A small network was trained on invented records. Each row is its activation on one of them, seen along a few directions.
Here are examples, each followed by its value of one field, Viroz.
Other fields move the rows too, some of them a lot.
In the rows, 500 means zero.
Random noise pushes rows far along 18 fixed directions. That doesn't count. These rows show it; they differ only by the noise:
[462, 614, 585, 614, 146, 367, 520, 555, 248, 467, 413, 612, 126, 459, 418, 318, 496, 406, 341, 644, 454, 384, 453, 562, 871, 677, 667, 829, 534, 502, 319, 583, 81, 209, 517, 144, 492, 767]
[544, 555, 469, 683, 680, 359, 539, 703, 557, 476, 337, 565, 683, 471, 338, 611, 446, 456, 534, 383, 571, 550, 502, 542, 591, 412, 559, 323, 415, 354, 530, 599, 656, 641, 426, 579, 575, 605]
[623, 620, 282, 555, 614, 508, 351, 652, 683, 574, 378, 598, 471, 660, 528, 625, 384, 323, 572, 234, 506, 556, 530, 617, 513, 510, 634, 414, 356, 512, 556, 669, 608, 547, 693, 416, 584, 487]
[693, 485, 532, 366, 620, 469, 561, 464, 563, 577, 514, 457, 601, 301, 466, 537, 541, 518, 464, 486, 372, 574, 705, 549, 577, 588, 429, 318, 411, 566, 694, 415, 419, 594, 466, 440, 514, 480]
[660, 376, 519, 636, 432, 510, 502, 497, 624, 544, 265, 620, 430, 541, 578, 536, 380, 594, 234, 494, 492, 470, 602, 440, 642, 501, 428, 375, 461, 336, 664, 181, 377, 831, 396, 677, 177, 507]
[462, 617, 266, 447, 646, 436, 526, 608, 272, 345, 532, 505, 298, 440, 435, 469, 600, 352, 515, 780, 762, 639, 377, 685, 599, 204, 428, 346, 579, 595, 399, 421, 337, 237, 542, 431, 484, 503]
[587, 509, 584, 533, 398, 515, 660, 491, 516, 394, 675, 793, 434, 511, 523, 387, 523, 541, 225, 490, 554, 403, 507, 380, 679, 404, 499, 466, 372, 402, 453, 355, 573, 479, 474, 533, 601, 493]
[719, 681, 333, 400, 375, 575, 472, 509, 375, 526, 609, 550, 417, 498, 144, 539, 720, 617, 496, 588, 449, 551, 281, 459, 609, 694, 441, 522, 587, 678, 581, 504, 506, 390, 661, 699, 515, 200]
[708, 488, 470, 753, 458, 406, 411, 653, 430, 398, 302, 507, 487, 566, 508, 288, 583, 706, 624, 735, 707, 337, 629, 391, 834, 288, 484, 631, 421, 454, 354, 393, 372, 326, 140, 703, 423, 513]
[436, 648, 461, 514, 595, 585, 477, 384, 421, 157, 768, 493, 415, 637, 553, 243, 622, 713, 650, 558, 644, 587, 443, 573, 218, 342, 444, 518, 523, 567, 341, 563, 697, 305, 491, 497, 383, 396]
[473, 437, 530, 361, 499, 470, 726, 595, 521, 353, 546, 313, 555, 339, 712, 387, 729, 576, 432, 686, 657, 585, 535, 483, 637, 330, 323, 495, 498, 510, 417, 268, 350, 348, 232, 507, 475, 484]
[669, 458, 542, 561, 532, 466, 457, 554, 521, 461, 432, 421, 466, 382, 518, 297, 548, 577, 471, 586, 411, 588, 534, 452, 686, 371, 582, 597, 493, 470, 437, 209, 518, 616, 422, 511, 417, 494]
[684, 230, 232, 609, 484, 375, 778, 481, 324, 891, 294, 378, 652, 573, 302, 543, 284, 636, 599, 424, 520, 539, 677, 609, 373, 550, 566, 444, 477, 362, 529, 780, 305, 710, 643, 342, 350, 513]
[316, 372, 299, 474, 441, 652, 567, 713, 548, 269, 562, 373, 332, 529, 606, 399, 557, 426, 155, 428, 520, 369, 325, 554, 551, 580, 632, 753, 466, 340, 413, 247, 477, 633, 617, 296, 260, 452]
[388, 589, 602, 489, 694, 529, 466, 421, 415, 414, 583, 498, 595, 499, 503, 654, 514, 295, 519, 479, 346, 578, 345, 708, 424, 713, 438, 451, 530, 481, 663, 570, 637, 673, 559, 355, 642, 601]
[602, 469, 141, 654, 358, 631, 472, 587, 463, 664, 338, 174, 599, 834, 293, 431, 697, 623, 360, 414, 711, 610, 259, 534, 216, 666, 400, 648, 532, 424, 504, 600, 741, 770, 518, 697, 198, 161]
[629, 365, 499, 350, 509, 454, 461, 348, 423, 808, 426, 439, 398, 621, 438, 465, 387, 520, 546, 758, 466, 744, 524, 479, 334, 494, 308, 537, 654, 660, 422, 241, 351, 443, 564, 470, 383, 253]
[718, 664, 482, 549, 414, 631, 317, 428, 518, 514, 514, 630, 434, 597, 598, 555, 571, 416, 609, 422, 252, 570, 261, 523, 706, 636, 572, 589, 528, 543, 661, 476, 678, 700, 699, 613, 685, 470]
[591, 477, 167, 309, 385, 462, 664, 679, 466, 556, 605, 686, 379, 579, 156, 392, 491, 551, 388, 470, 576, 551, 538, 503, 416, 608, 462, 262, 419, 509, 561, 555, 551, 473, 822, 349, 408, 345]
[277, 437, 719, 446, 376, 242, 357, 613, 609, 617, 310, 638, 325, 564, 288, 352, 176, 460, 552, 547, 349, 673, 569, 395, 289, 655, 485, 473, 616, 437, 363, 372, 584, 541, 649, 227, 369, 663]

[561, 632, 484, 560, 482, 487, 276, 500, 456, 506, 285, 370, 418, 535, 488, 489, 589, 461, 567, 574, 457, 559, 511, 646, 536, 679, 435, 466, 525, 571, 692, 511, 403, 610, 400, 496, 313, 581]
m7
[426, 555, 638, 462, 323, 344, 452, 590, 536, 472, 431, 418, 499, 543, 390, 274, 577, 731, 694, 606, 578, 629, 571, 363, 352, 501, 385, 540, 579, 577, 338, 529, 550, 288, 330, 538, 405, 502]
m2
[446, 537, 467, 519, 567, 419, 604, 625, 543, 443, 356, 611, 482, 668, 354, 676, 381, 595, 582, 447, 512, 640, 416, 578, 404, 617, 462, 457, 579, 537, 462, 548, 361, 400, 515, 516, 319, 417]
m1
[486, 433, 463, 420, 285, 417, 533, 542, 383, 460, 487, 527, 363, 450, 458, 384, 449, 666, 781, 608, 383, 385, 598, 483, 607, 636, 543, 586, 564, 556, 506, 602, 232, 342, 586, 356, 441, 641]
m6
[418, 518, 520, 546, 555, 528, 382, 472, 552, 566, 277, 183, 516, 430, 587, 729, 545, 500, 507, 588, 549, 633, 310, 505, 482, 425, 444, 624, 703, 579, 456, 318, 321, 505, 338, 761, 329, 390]
m3
[490, 552, 430, 655, 582, 479, 195, 343, 377, 648, 286, 492, 328, 674, 483, 606, 280, 408, 535, 557, 644, 355, 712, 679, 355, 605, 444, 467, 484, 589, 559, 704, 189, 389, 449, 389, 257, 554]
m8
[582, 529, 557, 500, 636, 429, 531, 624, 677, 460, 433, 532, 581, 479, 474, 506, 424, 546, 559, 356, 379, 637, 574, 496, 541, 506, 636, 517, 434, 536, 487, 469, 555, 510, 498, 447, 507, 478]
m5
[737, 375, 335, 380, 350, 565, 764, 345, 241, 765, 641, 512, 501, 576, 575, 393, 637, 359, 214, 619, 616, 385, 693, 632, 641, 616, 347, 424, 306, 561, 680, 576, 250, 463, 472, 245, 649, 470]
m4

Which value of Viroz does each new row have?
[416, 690, 574, 464, 557, 377, 676, 595, 753, 192, 454, 641, 506, 470, 472, 436, 397, 832, 753, 232, 384, 839, 571, 521, 305, 467, 595, 252, 590, 488, 471, 562, 558, 472, 572, 513, 175, 584]
m4
[515, 355, 438, 436, 649, 668, 214, 320, 619, 474, 543, 492, 459, 449, 720, 597, 396, 433, 554, 508, 381, 345, 603, 516, 422, 469, 443, 342, 487, 477, 779, 266, 600, 826, 612, 609, 406, 492]
m6
[309, 468, 445, 580, 436, 474, 387, 552, 620, 488, 357, 342, 427, 603, 801, 343, 417, 431, 530, 449, 697, 455, 657, 550, 362, 350, 535, 538, 470, 435, 349, 541, 466, 464, 409, 336, 358, 682]
m4
[493, 484, 554, 641, 452, 510, 462, 418, 351, 603, 386, 516, 532, 486, 582, 680, 479, 401, 455, 596, 473, 304, 418, 536, 748, 564, 469, 603, 552, 451, 578, 503, 298, 537, 404, 588, 606, 605]
m1
[318, 375, 543, 464, 525, 558, 413, 543, 707, 543, 296, 368, 592, 736, 816, 724, 358, 461, 701, 397, 404, 563, 455, 550, 297, 663, 388, 592, 590, 470, 567, 469, 478, 659, 471, 504, 398, 484]
m2
[607, 486, 398, 540, 522, 503, 371, 462, 349, 610, 412, 705, 330, 641, 451, 583, 391, 420, 608, 721, 524, 507, 386, 455, 643, 359, 485, 493, 624, 566, 475, 330, 405, 420, 607, 634, 535, 418]
m4
[313, 553, 580, 457, 567, 584, 217, 446, 447, 369, 623, 619, 369, 399, 398, 603, 568, 255, 176, 649, 538, 245, 416, 485, 542, 612, 345, 362, 482, 502, 672, 289, 601, 565, 508, 570, 568, 540]
m1
[467, 536, 404, 464, 420, 465, 521, 520, 468, 674, 463, 456, 671, 747, 647, 589, 565, 368, 670, 524, 694, 441, 498, 533, 448, 572, 297, 464, 439, 550, 525, 800, 501, 332, 417, 468, 728, 491]
m8
